A small network was shown many inputs. Here are its activations along a few directions, one row for each input.
Each table varies a few parts of the input and shows all the possible inputs, shuffled.
Descriptions start from the smaller parts, as in this example, which fits no table here: values(2) and (point or ring(9) or (ring(5) and line(6))).
Shared parts are said once, and a part with two or three values counts as separate values.
(in the rows, 128 means zero)

Other details of the inputs shift rows strongly along two fixed directions, in all tables alike. That doesn't count.

A family of inputs:
R1: 160 148 142 129 116 139 104 128 142 119 114 137 139
R2: 140 147 138 121 133 122  97 135 104 134 134 148 135
R3: 155 128 136 120 118 148 115 111  98 117 116 122 138
R4:  67 135  97 125 154 128 161 121 154 150 119 117 132
R5:  75 133  90 146 119 136 155 127 163 129 136 116 150
R6: 135  78 182 119 108  90 161 209 141 138 157  67  16
R7:  80 142  85 147 121 159 164 132 142 124 124 108 142
R8: 153 122 132 122 131 126 114 101 102 103 132 127 136
R9:  73 129  87 145 124 144 158 130 145 114 135 111 150
R10: 157 144 139 128 121 147 107 130 124 104 113 133 140
R11: 161 136 140 122 112 136 110 108 130 139 118 129 137
R12: 159 150 145 130 110 135 115 122 127 128 120 129 146
R13:  62 129  96 161 142 132 161 129 137 130 129 145 127
R14: 149 122 151 150 144 122 118 127 108 126 127 157 138
R15: 129  69 173 109  77 107 163 196 123  99 169  63  24
R16: 140 137 155 130 137 115 125 119 110 120 126 165 135
R17: 158 139 125 108 132 114 110 142 113 140 124 144 145
R18:  57 135  99 146 153 132 144 121 144 148 122 116 123
R19: 130  87 186 113  93  85 186 208 137 113 165 101  18
R20: 151 131 143 115 147 107 112 120 120 144 107 130 137
R21: 151 136 136 127 141 129  99 142 107 141 138 143 141
R22:  83 128  72 139 143 140 152 152 144 153 136 127 142
R23: 157 144 141 131 123 113 114 111 131 114 137 134 144
R24: 156 125 141 131 136 107 129 127 113 126 114 159 141
R25: 159 130 136 123 125 114 110  98 134 125 134 134 135
R26: 153 123 142 120 116 121 105 107 133 130 128 132 145
R27: 161 134 138 121 119 140  99 115 144 130 112 137 130
R28: 136 143 158 115 148 115 107 112 117 138 119 136 130
R29: 156 116 132 118 129 123 109  92 116 119 133 131 131
R30:  66 147  83 125 139 138 152 141 142 144 140 134 134
R31: 155 126 134 119 124 152 104 118 113 108 110 130 131
R32: 157 122 137 117 116 144 110 102 113 133 116 126 132
R33:  73 143  79 117 139 135 159 143 147 146 137 131 140
R34: 149 109 138 115 120 129 104 100 116 124 127 129 141
R35:  79 136  81 148 134 138 164 121 145 109 140 113 140
R36:  81 113  87 162 147 133 170 138 145 139 126 141 139
R37: 158 120 134 115 123 148  99 109 127 124 110 134 126
R38: 144 128 154 134 156 122 100 120 114 144 120 129 133
Description of these inputs: (values(3) and ring(6)) or (line(4) and ring(5)).
- A walk changes only the line(4) part. It starts at R37 and steps to R32. List the rest of the walk in order. => R34, R29

A family of inputs:
R39:  55 146  92 153 136 137 174 148 169 143 122 117 129
R40:  51 130  82 148 139 155 170 155 136 140 125 117 126
R41:  64 128  65 124 153 148 153 140 166 159 110 105 105
R42:  45 123  83 142 149 123 175 125 148 130 144 129 118
R43:  60 119  71 141 123 146 168 122 153 119 133  90 132
R44:  67 121  68 133 121 150 187 122 156 120 130  99 131
R45:  62 116  70 132 119 142 171 125 155 113 126  96 135
R46: 164 102 168 106 141 117 100 146 130 142 124 101  87
R47: 155 116 173  98 102 103 114 132 120 154 141 112  97
R48: 154 190 115 127 162 130  76  71 118 133 106 187 229
R49: 164 112 165 128 115 121 122 169  99 127 130 126 101
R50: 158 101 178 136 128  97 133 141 109 123 128 134  92
R51: 156 145 180 116 117 105 120 161 128 122 139 125 100
R52: 163 158 108 131 137 167  73  52 121 117  88 184 220
R53: 159 162  96 128 163 143  74  80  89 135 111 189 230
R54: 149 113 185 129 131 101 130 140 106 119 128 132  88
R55: 155 127 160 106 117 115 114 166  98 118 152 128  99
R56:  67 122  74 152 113 167 166 122 169 127 131 112 117
R57: 159 164 108 143 150 155  65  46 104 119 100 156 223
R58:  55 111  74 148 147 118 176 128 152 135 146 132 122
R59: 174 124 166 128 112  99 125 164 134 130 141 129 107
R60: 164 156 100 138 164 149  79  82  89 139 100 188 231
R61: 162 129 158  92 110 109 111 145 120 150 124 119  82
R62: 156 100 177 107 123 108 106 133 127 149 140 101  99
R63: 164 178 107 133 160 125  78  74 121 137 109 189 233
R64: 168 128 176 133 112 103 126 162 131 130 128 125 104
R65:  60 104  78 159 148 124 182 129 152 139 135 130 123
R66: 178 117 159 103 101 126 145 134 119 107 135 111 100
R67: 166 114 163 120 102 118 109 135 113 103 141  95 102
R68: 167 107 162 108  85 132 117 144 135 100 125 130  97
R69:  66 125  74 156 117 166 162 120 166 128 136 103 118
R70: 146 119 183 119 133  99 127 139 105 115 139 134  87
R71: 168 117 164 129 100 129 109 133 120 110 143 101  92
R72: 152 130 169 110 120 123 116 167  95 119 141 125  97
- What do these inputs look like to the network? => ring(5) or line(11) or (values(3) and ring(6))
- Which other rows does R53 become when the values(3) part takes its other values? List them by row number. => R58, R63
- A walk changes only the line(11) part. It starts at R68 and steps to R52. List the rest of the walk in order. => R56, R69, R71, R57, R67, R43, R45, R44, R66

A family of inputs:
R73: 104 133  95 135 118 150 129 118 138 128 129 129 146
R74:  88 146 113 142 149 124 141 129 126 129 129 147 144
R75: 100 112 105 143 155 131 144 114 124 137 122 137 142
R76: 109 136 101 142 125 150 136 115 145 120 129 123 149
R77: 102 141  98 130 146 138 129 145 132 154 127 138 148
R78: 194 140 162 111 113 129  97 124 100 107 115 141 138
R79: 104 126 101 121 135 154 138 103 137 129 112 120 136
R80: 108 139  95 121 125 152 141 116 137 121 123 126 145
R81: 105 132  98 139 123 141 134 120 138 123 122 121 152
R82: 192 135 167 120 111 131  86 115 110 110 131 139 139
R83:  89 141 111 141 155 118 139 115 126 137 127 140 135
R84: 189 140 165 107 142 100  81 123 117 143 118 148 126
R85: 100 120 101 134 127 152 126 105 138 136 118 123 137
R86:  94 132 103 141 158 122 138 117 118 135 132 134 139
R87: 102 113 109 143 148 128 148 110 135 140 117 144 141
R88: 103 123 101 125 135 149 137 105 137 129 109 119 138
R89: 186 129 163 109 108 124  81 112 105 116 131 139 139
R90: 104 120  98 142 151 123 145 113 124 137 131 136 143
R91: 112 140 100 148 124 154 138 121 144 119 125 126 147
R92: 105 126 104 143 138 125 152 123 136 132 128 150 151
R93: 108 131  98 139 128 147 130 101 144 131 130 119 138
R94: 102 136  96 129 152 133 127 131 132 163 125 132 140
R95:  91 132 105 137 154 124 138 125 120 128 136 137 148
R96: 190 133 165 117 110 121  90 119 104 109 119 136 143
R97: 102 119 103 138 132 144 130 107 138 131 111 115 143
R98:  91 126 118 142 151 125 144 111 137 140 115 147 137
R99: 173  88 209  98 103  83 127 205 136 134 149  91  10
R100: 188 128 165 111 111 117  88 113 106 110 122 133 143
R101: 108 136  97 144 121 145 136 126 137 122 118 124 151
R102: 111 131  99 140 133 141 136 102 145 126 124 112 143
R103:  90 124 111 142 162 130 137 118 118 135 123 135 138
R104: 105 123 107 141 135 153 132 102 145 128 118 117 140
R105:  98 143 112 149 140 127 150 130 135 131 123 157 145
R106: 105 131 100 135 124 148 130 109 146 123 134 123 147
R107: 100 156 111 137 142 131 142 139 138 155 121 136 150
R108: 188 122 173 119 121 133  83 102 109 118 120 133 130
R109:  98  87 140 126  86 116 184 193 166 110 169  57  35
R110: 180 139 180 122 131 101 101 124 103 120 126 165 138
R111:  96 141 104 148 151 132 143 137 117 126 130 144 146
R112: 107 149  98 135 146 131 132 142 151 146 116 146 141
R113: 188 132 165 102 110 127  88 111 106 112 126 138 139
R114:  93  77 143 127  97  95 197 200 156 124 172  88  34
R115: 106 131  95 127 125 147 134 103 138 132 123 122 138
R116:  93 135 113 137 143 119 145 118 139 133 129 149 146
R117:  96  93 134 133  77 121 186 206 155 112 156  70  34
R118: 190 135 163  95 115 127  93 110 104 109 125 135 137
R119:  94 138 117 130 153 129 136 120 140 164 114 126 142
R120: 109 131  99 140 131 145 133 101 145 129 127 116 140
R121: 198 140 168 127 115 129  95 122 110 105 121 135 142
R122: 105 132  96 120 126 143 138 112 138 121 122 122 148
R123: 189 145 165 115 134 121  85 151  96 141 122 155 139
R124:  93  77 139 132 101  94 198 192 154 132 168  85  26
R125: 180 135 178 121 136  96  99 111 102 128 124 159 130
R126: 108 130 103 149 137 129 155 129 134 131 124 154 149
R127: 184 136 166 104 137 113  80 139  99 143 129 147 140
R128: 102 123 103 128 129 155 133 104 139 131 113 123 137
R129: 107 123 107 141 137 149 135 103 146 126 114 113 142
R130: 103 128  98 133 124 137 131 114 140 124 124 117 153
R131: 180 147 180 104 134 101  91 127 107 145 127 141 144
R132: 110 143  95 127 124 156 144 121 135 120 119 130 143
R133: 108 131  94 125 131 141 138 104 136 129 118 118 139
R134: 110 139  99 146 121 157 135 120 142 122 128 130 145
R135:  98  96 135 123  75 130 187 205 155 114 161  75  27
R136:  93 137 105 142 152 128 141 131 118 127 134 141 147
R137: 195 136 169 121 117 125  92 116 111 106 125 131 143
R138: 188 125 167 122 134 107 101 128  90 117 132 155 143
R139: 183 147 177 109 138 100  91 119 105 152 123 138 135
R140:  86 141 113 137 151 120 139 123 128 130 132 144 144
R141: 180  85 205 118  90  84 151 216 106 107 169 100  25
R142: 189 145 167 109 136 106  83 137 118 134 119 155 134
R143:  89  77 137 128 104  99 193 203 145 121 176  82  36
R144: 104 128  94 134 123 144 127 104 137 136 127 123 138
R145: 191 128 163 115 116 116  88 105 103 118 118 129 134
R146: 180  84 202 106  74  88 133 189 122 110 160  68  19
R147:  92  96 138 113 105  97 175 213 172 138 164  80  26
R148: 169 133 186 121 148 105  91 116  92 125 117 154 127
R149: 191 132 169 115 116 125  87 109 113 109 131 132 141
R150:  91 150 112 148 148 128 143 134 124 128 125 151 142
R151:  98 128 104 129 156 141 125 132 132 162 116 132 139
R152: 102 119 103 137 131 145 132 106 138 129 109 117 142
R153: 107 136  95 126 125 147 140 118 137 120 119 125 147
R154: 182 151 179 110 132 105  93 133 105 144 124 145 143
R155: 193 135 161  99 120 125  93 102 102 117 121 132 128
R156: 106 137  95 141 116 154 132 123 136 127 125 133 145
R157: 106 136  97 128 119 153 137 117 139 123 124 129 146
- What do these inputs look like to the network? => line(5) and (values(3) or ring(5) or ring(9))
- Changing only the line(5) part turns R89 into R85. The same change can be made to R147. Which row results? => R99
- Changing only the line(5) part turns R91 into R76. The same change can be made to R121. Which row results? => R137
- Which other rows does R108 become when the ring(9) part takes its other values? List them by row number. => R79, R85, R88, R97, R104, R128, R129, R152
- Which other rows does R147 become when the values(3) part takes its other values? List them by row number. => R127, R131
